A small network was shown many inputs. Here are its activations along a few directions, one row for each input.
Each table varies a few parts of the input and shows all the possible inputs, shuffled.
A made-up example of a description, with smaller parts first: ring(5) and (point or ring(9) or (values(2) and line(6))).
Shared parts are said once, and a part with two or three values counts as separate values.
In the rows, 128 means zero.

Other details of the inputs shift rows strongly along two fixed directions, in all tables alike. That doesn't count.

Table:
R1: [198 101 145 102 121  87 104 116 108 140 121]
R2: [ 98 128 135 122 116 137 117 117 129 134 101]
R3: [ 91 143 125 123 117 157 151 150 137 132 150]
R4: [ 93 145 117 148 141 148 153 145 146 122 145]
R5: [ 65 151 125 116 101 177 166 160 144 140 155]
R6: [ 87 123 147  81  61 182 157 150 117 169 149]
R7: [187 133  97 172 193  65  75  88 135  74  81]
R8: [177 119 116 101 121  80  77 112 120 101 111]
R9: [ 92 139 126 142 128 159 155 139 134 133 142]
R10: [ 96 125 138 122 103 168 153 135 121 151 139]
R11: [105 126 133 130 117 156 153 135 128 148 135]
R12: [198 109 142 102 119  78 105 122 116 136 126]
R13: [ 70 149 125 120 106 175 162 157 141 136 157]
R14: [ 61 138 130 128 106 191 172 146 132 151 145]
R15: [103 125 123  90  79 157 115 124 117 133 116]
R16: [195 113 127 180 184  83 111  93 124 123  95]
R17: [ 90 128 144  76  65 171 151 157 118 153 165]
R18: [ 82 145 110 224 198 167 166 110 145 119 109]
R19: [204 100 151  77  99  79  96 126 102 137 138]
R20: [ 78 143 108 121 105 164 127 128 131 114 122]
R21: [159 114 143  78  98  82  86 119 118 130 105]
R22: [187 120 103 168 181  76  79  82 126  92  72]
R23: [173 115 141  76  97  96 109 141 119 134 149]
R24: [196  92 162  38  57  96 101 134  96 164 142]
R25: [ 85 133 138  71  66 167 149 165 124 145 174]
R26: [179 118 142  77  96  94 108 141 121 140 141]
R27: [179 102 149  83  98 104 110 127 104 148 135]
R28: [ 88 157 100 227 214 147 157 122 153  93 125]
R29: [ 89 136 135  79  75 162 150 164 132 145 168]
R30: [ 73 161  93 224 221 124 131 107 166  80  93]
R31: [ 71 140 125 149 128 175 166 143 135 133 148]
R32: [173 120 122 171 189  63  84  85 133 103  67]
R33: [195 111 129 179 188  84 107  92 117 115  99]
R34: [ 81 147 121 120 125 135 122 133 145 118 115]
R35: [ 91 141 111 226 201 160 160 108 140 115 112]
R36: [184 116 128 158 170  87 115 106 127 128 103]
R37: [178 114 138  97 116  89 106 134 119 126 146]
R38: [ 90 153  99 227 216 143 154 121 152  89 130]
R39: [ 72 146 126 119 106 175 159 155 136 134 159]
R40: [205 103 150  76  97  77 100 128 109 143 132]
Each input here is: line(5) and (values(2) or line(6)).
Q: Changing only the line(5) part turns R12 into R5. The same change can be made to R17. Which row results?
A: R39
Q: Changing only the line(5) part turns R37 into R3. The same change can be made to R30. Which row results?
A: R34
Q: Which other rows agree with R15 in the line(5) part? List them by row number.
A: R2, R6, R10, R16, R18, R33, R35
Q: Change only the values(2) part in R20. List by row number the other rows that result.
A: R21
Q: Change only the line(5) part in R40. List by row number the other rows that result.
A: R6, R11, R26, R29
